These are the activations of a small neural network, seen along a few directions. Each row is one input.
In each table, some parts of the input vary, and every possible input appears once, in random order.
Descriptions start from the smaller parts, as in this example, which fits no table here: ring(5) and (point or ring(9) or (values(3) and line(4))).
Shared parts are said once, and a part with two or three values counts as separate values.
(in the rows, 128 means zero)

Other details of the inputs vary at random and push rows far along two fixed directions, the same in every table; ignore that.

Table:
x1: [126 120 125 132 133 144 122 121 131 138 137 134 123 129]
x2: [116 125 128 140 136 145 109 131 136 135 139 135 133 122]
x3: [128 126 135 152 127 150 130 129 122 129 143 126 119 116]
x4: [115 118 121  90 140 122 170 121 114 131 114 121 119 143]
x5: [122 143 133 156 134 131  95 128 134 125 131 132 132 109]
x6: [132 132 131 140 113 120 134 129 138 121 139 127 119 129]
x7: [139 130 133 139 127 145 109 137 130 134 138 137 135 117]
x8: [131 139 121 151 122 122 120 121 131 122 135 120 125 122]
x9: [125 122 146 152 119 137 127 128 133 130 143 125 108 118]
x10: [118 133 116 140 133 140 119 127 143 124 135 126 133 127]
x11: [175 133 103 112 120  98 143 120 120 135 119 119 118 166]
x12: [115 134 127 142 138 145 111 132 141 125 136 134 137 122]
x13: [130 137 137 139 120 122 114 135 143 125 134 140 128 119]
x14: [121 131 140 151 116 132 127 126 140 120 144 129 121 114]
x15: [115 135 120  89 132  98 148 121 118 121  99 112 133 135]
x16: [169 124 121 123 110 114 120 125 136 140 136 137 113 149]
x17: [114 135 126 144 137 145 111 133 138 125 135 134 135 122]
x18: [125 124 127  73 131 113 155 138 106 130 106 126 136 141]
x19: [134 125 133 136 122 146 121 128 123 137 137 133 124 122]
x20: [122 129 140 147 127 134 109 116 128 140 133 126 124 117]
x21: [112 132 120 152 131 146 127 124 137 122 143 126 126 123]
x22: [126 139 137 141 131 146 113 137 131 121 134 136 140 114]
x23: [116 115 120  79 135 116 159 122 113 135 111 124 125 150]
x24: [ 76 125 156  98 130 119 157 126 127 120 111 119 132 104]
x25: [135 127 140 140 119 129 108 132 142 136 141 140 127 118]
x26: [ 68 121 140  96 145 136 170 120 116 118 114 114 131 116]
x27: [103 127 116  84 137 115 159 127 122 121 105 117 133 143]
x28: [115 140 126 151 130 126 107 122 134 124 127 121 129 110]
x29: [ 86 126 149 102 126 116 152 127 128 121 113 121 129 110]
x30: [118 125 130 140 138 147 110 130 137 134 139 134 133 121]
x31: [131 126 135 149 129 152 130 127 122 129 143 127 121 114]
x32: [131 137 139 143 120 126 111 135 146 126 137 141 130 118]
x33: [123 140 135 143 129 145 113 138 129 121 133 136 138 115]
x34: [141 125 132 139 124 148 116 127 124 137 141 135 124 119]
x35: [122 116 142  94 124 112 167 126 116 128 116 117 110 137]
x36: [ 98 125 146 105 136 115 162 117 108 131 109 109 121 123]
x37: [162 138  97 110 118  94 141 123 124 121 118 117 126 159]
x38: [166 123 117 110 108 107 129 127 131 138 129 133 113 158]
x39: [234  92  77 154 136 108 103 143 127 130 116 149 147 184]
x40: [131 127 141 150 117 133 102 134 145 138 145 140 126 114]
x41: [119 123 136  80 133 106 153 114 107 138 102 116 127 139]
x42: [128 133 137 152 131 134  93 125 134 137 136 130 132 110]
x43: [115 132 134 138 127 145 136 128 122 115 137 123 133 115]
x44: [120 136 127 134 126 140 125 131 130 119 131 125 138 116]
x45: [230  88  73 130 134  94 122 146 119 128 103 145 146 200]
x46: [173 137 102 127 122 103 104 130 131 137 127 133 129 153]
x47: [ 93 120 140 131 140 147 148 122 122 130 132 123 118 116]
x48: [123 135 130 152 122 145 128 130 126 116 143 126 131 115]
x49: [113 135 130  82 139 100 145 127 112 122  96 120 136 133]
x50: [120 138 128 147 125 144 117 132 132 119 135 127 136 114]
Each input here is: values(2) and (point or (values(4) and ring(6))).
Question: The inputs of x18 and x7 match in every part but the values(2) part. If x20 is changed in the same way as x18 into x7, which row does it become?
Answer: x41
Question: Which other rows does x49 become when the values(2) part takes its other values? List them by row number.
Answer: x5
Question: Which other rows does x24 become when the ring(6) part takes its other values? List them by row number.
Answer: x14, x16, x25, x32, x35
Question: Which other rows does x47 become when the values(2) part takes its other values? List them by row number.
Answer: x4
